Each row below holds a small network's activations on one input, seen along a few directions.
Each table varies a few parts of the input and shows all the possible inputs, shuffled.
A made-up example of a description, with smaller parts first: one of 3 separate values, together with either a single point or one of 9 places around a ring or (one of 4 places along a line, together with one of 5 places around a ring).
Shared parts are said once, and a part with two or three values counts as separate values.

Other details of the inputs vary at random and push rows far along three fixed directions, the same in every table; ignore that.

A family of inputs:
R1: [ -7   9   9  46  -9  11   7  25  -6 -15  31 -10  -1   8]
R2: [  0  -2 -14  12  -1 -18  -2   2  19 -14 -22   1   8   8]
R3: [-30 -23 -12  -6  -8  -4   2  -9  17   2  -9  10  -8   6]
R4: [ -2 -14  17 -22 -12  23  10  -3 -18  12  11   5 -11   0]
R5: [-18 -13  -4   0  -1   7   1  -4   7   3   1   1 -14   3]
R6: [ -2   1  -7   7   9 -12   1  -4  10 -10  -4   9  14   4]
R7: [ -2  29  -5  42  11   0 -16  34   0  -9  13 -28  38 -17]
R8: [ -6   9 -15  48   8  -1   2  23  11 -25  12 -10   8  10]
R9: [ -4  -4 -10  -6  12  -3 -10  -5   8   0 -17   1   0  -3]
R10: [  3 -10 -13 -10   6  -5  -6  -1   9   3 -21  -4  -6  -1]
R11: [ -5 -21  -3 -10 -12   8   2   4   2   0 -13  -1 -14   8]
R12: [-25 -15 -16   7  -9   0  -3  -1   6  -5 -17  14   4   4]
R13: [  4  13   0  39  12  20  -7  33 -14  -9  22 -18   6  -6]
R14: [  9   8   7 -14   9 -10   6 -12   0   2   6  -2   7  -3]
R15: [ 27  27   8  -7  26 -13  -8  -9  -5   4  -2  -6  13 -14]
R16: [ -6  -7   6  -3 -10   5  16  -6   1  -5  11   5   0  10]
R17: [-10 -14   3  -9 -18  13   0   1 -11  10  -4  10 -12   7]
R18: [-19  -8 -17  -6  -1 -13  -4  -5  20  -1 -24   2  14  -3]
R19: [  3   4  -6  -5  11 -12   3 -12  12  -5  -7   2   0   5]
R20: [ 29  28  13  -5  14 -16  -9  -1  -8   7  -9  -8  12 -14]
R21: [  3  -6  11  -5  -7  17   0  10 -15   6   4  -3 -14   2]
R22: [-12 -12   5  -7  -7  -4  12 -15   7   1   8  12 -10  10]
R23: [ -9   0   2   9 -14  -8   5  -2  10   2   4   4   3   9]
R24: [ -8 -18 -10  -9  -6   7  -2  -2  -4   6 -14  12 -25  10]
R25: [-10  -5  -9  12   2  -7   3  -6   3 -11  -1  16   4  10]
R26: [ -8  -7 -17   1   1 -22   3 -10  24 -13 -24   9  20   5]
R27: [ 24  30   7  -3  14 -23  -9  -3   1   5 -11 -15  16 -15]
R28: [  1  -6  13 -12  -1  20   1  -3 -25  11  16   3 -11  -4]
R29: [  1  -2  -8  -9   6  -4  -5   1   6   6 -14  -7  -8  -2]
R30: [ 25  29  13 -13   8 -18  -6  -8  -3  13  -2 -13  20 -14]
R31: [ -8 -13 -12  -9   7  -6  -4  -6  12  -3 -15  -1   9  -4]
R32: [ -1   8  -3  48   2  15   4  25 -15 -19  27  -1  -4  12]
R33: [ -5   4   4  -4  -3 -15   5 -14   9   5  -4   6   9  -3]
R34: [ 12   4  10 -13  -2   7  -5   5  -9  12   2 -15   9 -11]
R35: [-17   0  -9  48  -3   7   8  21   6 -28  16   4  22  11]
R36: [ 26  28  12  -7   9 -15  -8  -4  -6  10  -4  -7  22 -13]
R37: [  0  -8   4   1 -14   3   7  -3  -9  -2  -4  15 -19  15]
R38: [ -1 -13  10 -14  -7  19   8   0 -11   5   9  -5  -1  -3]
R39: [-17 -12   6  -7 -19   9   3   3   0  12   4   1 -10   5]
R40: [  5   7   0  -2  -6 -12  -3  -8  -1   4 -11  10   6   4]
R41: [  1  -2  -4 -14   9   2  -9 -10  -7   9 -12   5  -9  -4]
R42: [ 30  23   7  -9  26 -12  -5  -9  -3   2   0 -12  15 -15]
R43: [ 12   2  26 -14  -9  18  14 -10 -31  10  25   9  -9   2]
R44: [-16  -4 -12   1  -4 -18 -11   1  19   5 -27   0  -1  -2]
R45: [ -3 -11   9 -12   0  17   3   0 -13   6  12   2  -7   0]
R46: [ 14   7   4  -7  -2 -10   1  -5   4   2  -6  -4  13   0]
R47: [-17 -17 -13  -6   1   4   1  -5  13  -4 -10   2 -11   8]
R48: [-24 -17  -1  -9 -14   4   6  -5   6   8  -3   7  -5   2]
R49: [ -8 -16  10 -16  -5  19   9  -2 -10   6  18  -3 -13   3]
R50: [  8  -2  -2 -20 -19  19  -4   7  -2  -5  24   8 -19 -19]
R51: [ -6   1 -12   8   0  -9 -15   5   2   0 -25   3   1  -3]
R52: [ 18  20   7 -18  10 -12 -18  -1  -5  19 -16 -11  20 -21]
R53: [  1 -18 -10  -6  -4  -5  11  -6  13  -7 -12   9 -16  18]
R54: [  6  11  16  39   4  33  11  20 -32 -15  51  -4  -7   9]
R55: [ -7  -8  -1  -7  -8   4  -1   5   1   3  -9  -5 -11   3]
R56: [ 26  32  16  -7  23 -14  -7 -13  -6  14   8 -13   9 -21]
R57: [ -2  -8   2  -4  -8  -3  11  -8   5   4   2   8 -24  13]
R58: [ 27  16   2 -20 -10   1  -5  -3   1  -6  22   8  -6 -23]
R59: [-10  -5 -13  -8   3 -15  -8  -5  16  10 -23   1 -10  -3]
R60: [ 20   2  19  -7   0  18  12   3 -23   6  23   1 -22   8]
R61: [ 13  -8  18 -17   0  12  16  -9 -14   1  23   1  -7   5]
R62: [-22  -4 -34  47  15  -4 -11  20  27 -30 -12 -10  22   3]
Each input here is: one of 2 separate values, together with either a single point or (one of 5 places along a line, together with one of 6 places around a ring).
The inputs of R22 and R3 match in every part but the choice among 2 separate values. If R33 is changed in the same way as R22 into R3, which row does it become? -> R48
The inputs of R44 and R1 match in every part but the choice among 2 separate values. If R5 is changed in the same way as R44 into R1, which row does it become? -> R56
Change only the place on the line of 5 in R47. List by row number the other rows that result. -> R5, R9, R41, R62
Change only the place on the ring of 6 in R6. List by row number the other rows that result. -> R15, R20, R35, R36, R60
Change only the choice among 2 separate values in R25. List by row number the other rows that result. -> R28

A family of inputs:
R63: [  0 -13  -4 -24  -4   2   2 -10   6  -1  -8  11 -12  -2]
R64: [ 15  17   2 -15  26 -19 -14 -11   2  13 -17 -13  10 -17]
R65: [  0 -13  -4 -19  -7  -2  -2  -3   1  10 -15   6 -17   3]
R66: [  4   2  21  -3  -7  13   9   3 -19   9  10  -8  -4   4]
R67: [-10  -1  -2  27   0   7   7  11   4 -13  20  -1  16   4]
R68: [-17  -2 -18  47   5   8   2  25  12 -29  16 -10  13   4]
R69: [-11  -2  -6  24  12   8   0  10   2 -10   7  -6   1   5]
R70: [ -1 -10  -8 -23  -8   2  -3  -7   3   5 -10  10 -15   1]
R71: [ -4  -8   0 -11 -12  -2   6  -8   9  -1   0   5  -1   1]
R72: [ 20  37 -12   7  40 -33 -25  -2  14  -1 -21 -17  41 -36]
R73: [ 30  31  12  -6  17   0 -12   7 -13   4  14 -22  16 -31]
R74: [-2 -4 -3  3  6  9  3  1 -3 -7 11 -1 -2 -2]
R75: [ 17  27 -12  -7  16 -23 -23   2  12   5 -22 -12  20 -25]
R76: [-12   2  -7  31  -3   5   1  14   9 -19  16  -1  17   0]
R77: [ 14  -4   1 -13  -3 -13   9 -15   4  -2  -9  16 -21  17]
R78: [ -2  11   7  28  -1   7  -1  17 -10  -3  14  -7  10  -6]
R79: [ -7 -12   5 -20  -5  -6   8 -14   3   9  -9   8  -3  10]
R80: [-1 -4  3  9  4 11 -3  7 -9  2  1 -5 -5  5]
R81: [ -5  -4  -1  -9 -15  -1   2  -4   7   3  -2   4  -6   2]
R82: [-14  -8  -7   4  -9  -7   0  -3   4   1 -14  10  -1   4]
R83: [ -6  -4   0  -8 -12   0   0  -5   6   3  -2   9  -5   1]
R84: [ 34  13  43 -18   0  40   6  12 -53  26  46 -17 -22 -15]
R85: [-22  -5 -10  30  -3  -2   0   9   5 -12  -8   3  12  13]
R86: [ -1  -7  -6  -2  -6   3  -2   6   1   4  -9  -1 -11   2]
R87: [-18 -10 -13  20  -4  -6   5   5  17 -15   3   5  15   9]
R88: [-11  -1  -6  36   5  14  -5  20  -8 -11   9  -9   5   7]
R89: [-5  3  1  5 -9  6 -1  3 -2 -1 11  2  1 -1]
R90: [-11 -11 -10  13   1   0  -5   7   6  -4 -13  -1  -3  10]
R91: [-11   0  -7  20  -5   2   0   6   7 -14  12   2  13   0]
R92: [ -6  -6   2  -5 -13  -4   4  -2   1   6  -9   3  -7   3]
R93: [ -6 -10   4 -17 -13  -7   3  -9   1  11 -14   9 -11   3]
R94: [ 12  22   3 -12  20 -22 -10 -14  -1  14 -15  -7  26 -15]
R95: [  4   3  15  -7 -12  10   2   2 -10   7  19  -1  -7  -4]
R96: [ 14  -3   0 -13  -5 -12  11 -15   5  -2 -10  13 -21  17]
R97: [-10   0  -3  27  -3   6   8  12   5 -14  20  -6  15   5]
R98: [-12 -11  -8   6   4   3   3   1   8  -5  -5  -3  -8  10]
R99: [ 12  29   3   2  20 -30 -18  -3   3  10 -26 -13  33 -19]
R100: [-10 -12 -15   0  -4  -2  -5   1   5   0 -16   7  -9   4]
R101: [ 13   7  22  -6  12  24   5   1 -30  11  29 -14 -12  -5]
R102: [-12 -11  -7   4  -4  -1   7  -6   8  -6   4   8   8   8]
R103: [  1   0 -15  16   2 -15   4  -5  11 -17 -10  16  -6  18]
R104: [ -1 -12  -6 -24  -5   1   1 -12   4  -1  -8  11 -12  -2]
R105: [ -1 -15  -2 -23   0  -2   5 -12   7   2  -7   7 -12   2]
R106: [ 20  21  -3 -18  12 -17 -20  -2   4  10 -14  -8  10 -23]
R107: [ 16   9  18   0   1  24   2  14 -22  -3  36 -12  -5 -12]
R108: [-9  2  5 25  2 10  7 12 -5 -7 18 -4 12  7]
R109: [-10 -10  -6  -5 -10  -8   2  -7  16  -6  -5   9   3   3]
R110: [  0 -10  -6 -23  -8   2  -3  -6   6   5 -11  11 -15   1]
R111: [  4   1  18  -6  -3  12  12   0 -15   9  18  -8  -1   5]
R112: [ -7 -10   7 -16  -7  -3   5 -13  -2  10 -17  10  -6  10]
R113: [ 28   8  19 -16   2   3  11 -12 -17   6  12   8 -22   8]
R114: [ -1 -14  -1 -18  -4   1   0  -8   0  10 -19   1 -15   9]
The inputs of R70 and R110 match in every part but one. If R94 is changed in the same way as R70 into R110, which row does it become? -> R108
The inputs of R72 and R105 match in every part but one. If R84 is changed in the same way as R72 into R105, which row does it become? -> R65
What is each input in this table made of? -> one of 4 places along a line, together with either a single point or (one of 2 separate values, together with one of 6 places around a ring)
Which other rows agree with R96 in the place on the line of 4? List them by row number. -> R66, R68, R71, R73, R75, R81, R86, R92, R97, R98, R111, R114
Change only the place on the line of 4 in R73. List by row number the other rows that result. -> R63, R104, R107
Change only the place on the line of 4 in R102. List by row number the other rows that result. -> R67, R87, R97
Change only the choice among 2 separate values in R65. List by row number the other rows that result. -> R93

A family of inputs:
R115: [  7  18 -12  27  24 -22 -12  12   9  -5 -18 -14  14  -3]
R116: [ 25  21   6  -4  21   6 -11   4 -16   5   7 -17   9 -17]
R117: [-10   7 -20  23   0  -5 -12  14  12 -12  -3  -3  11 -14]
R118: [ -5  -7  11 -32 -13  -8   2 -17  -1  20 -22   5   0   1]
R119: [ -1  -9 -27 -13   7 -27 -11  -8  28  -2 -45   7   4   1]
R120: [ -1   4   2  33   9  16   1  19 -15 -12  18  -3 -11   8]
R121: [ -5  -5 -10   0   0 -15  17 -20  20 -16  -3  18   4  20]
R122: [ 10  -8  27 -12 -13  19  29 -12 -20  -6  42  18 -21  17]
R123: [ -7  10 -24  13  16 -21 -21   3  23 -12 -23  -4  21 -22]
R124: [ 30  27  26   1   1  -4   9  -7 -12  -2  28  -4   9  -3]
R125: [-15  -6 -21   6   7  -6  -8   2  19 -10 -13  -3   7  -6]
R126: [ -8 -11   8 -27  -2  -1   3 -20  -4  17 -14   2   2   1]
R127: [  9   1   0 -20   2 -15  -4 -13   3  11 -29   5 -19   8]
R128: [  0  13 -15  17  15 -17 -15  13  17  -7 -11 -18  23 -21]
R129: [  3  14  -1   9   4  -1 -12  12   3  -4   2 -16  10 -18]
R130: [  9  19  20   1  14   1  -8   0 -20  14   7 -12  24 -23]
R131: [  1 -10  -4 -10  -6  -2   3  -8  -4   8 -16  14 -28  15]
R132: [  2 -14  -8 -18 -12   4   0  -5  -2   3 -13  15 -21   7]
R133: [  7  15  -1  34   7 -13  12   5  13 -21  18  -2  22   7]
R134: [  3  15  19  13  -3  14  -1  12 -27  11  23 -11  15 -12]
R135: [ 18   2  18 -17   8  15   6  -8 -26  15  10  -6 -27   6]
R136: [ -7 -10   5 -27  -4 -13   3 -16   4  19 -23   1   6  -2]
R137: [-34 -19 -15  37 -10  20   1  23  11 -19  17   5   3  12]
R138: [  0  -9   5  14 -15  28   7  20 -13 -11  21  -2 -18  13]
R139: [  4  -7   7 -47   1   0  -3 -23  -1  24 -11   1  -7  -8]
R140: [ 31  29  21   3   4  -7   7  -7 -16   0  30   0  12  -9]
R141: [-30 -32 -11   1 -19  11   9   7  15  -5   1   6 -11  18]
R142: [-41 -35 -16  13 -30  15   9  11  21 -14  -1  13 -14  26]
R143: [ -2 -13   3  14  -6  30   6  17 -16 -12  24   5 -17   9]
R144: [  6   2   5 -31  -6  -1  -7 -11  -4  22  -4   3  -3 -12]
The inputs of R136 and R134 match in every part but one. If R119 is changed in the same way as R136 into R134, which row does it become? -> R132
What is each input in this table made of? -> one of 5 places around a ring, together with either a single point or one of 5 places along a line
Which other rows agree with R125 in the place on the ring of 5? List them by row number. -> R116, R121, R126, R135, R139
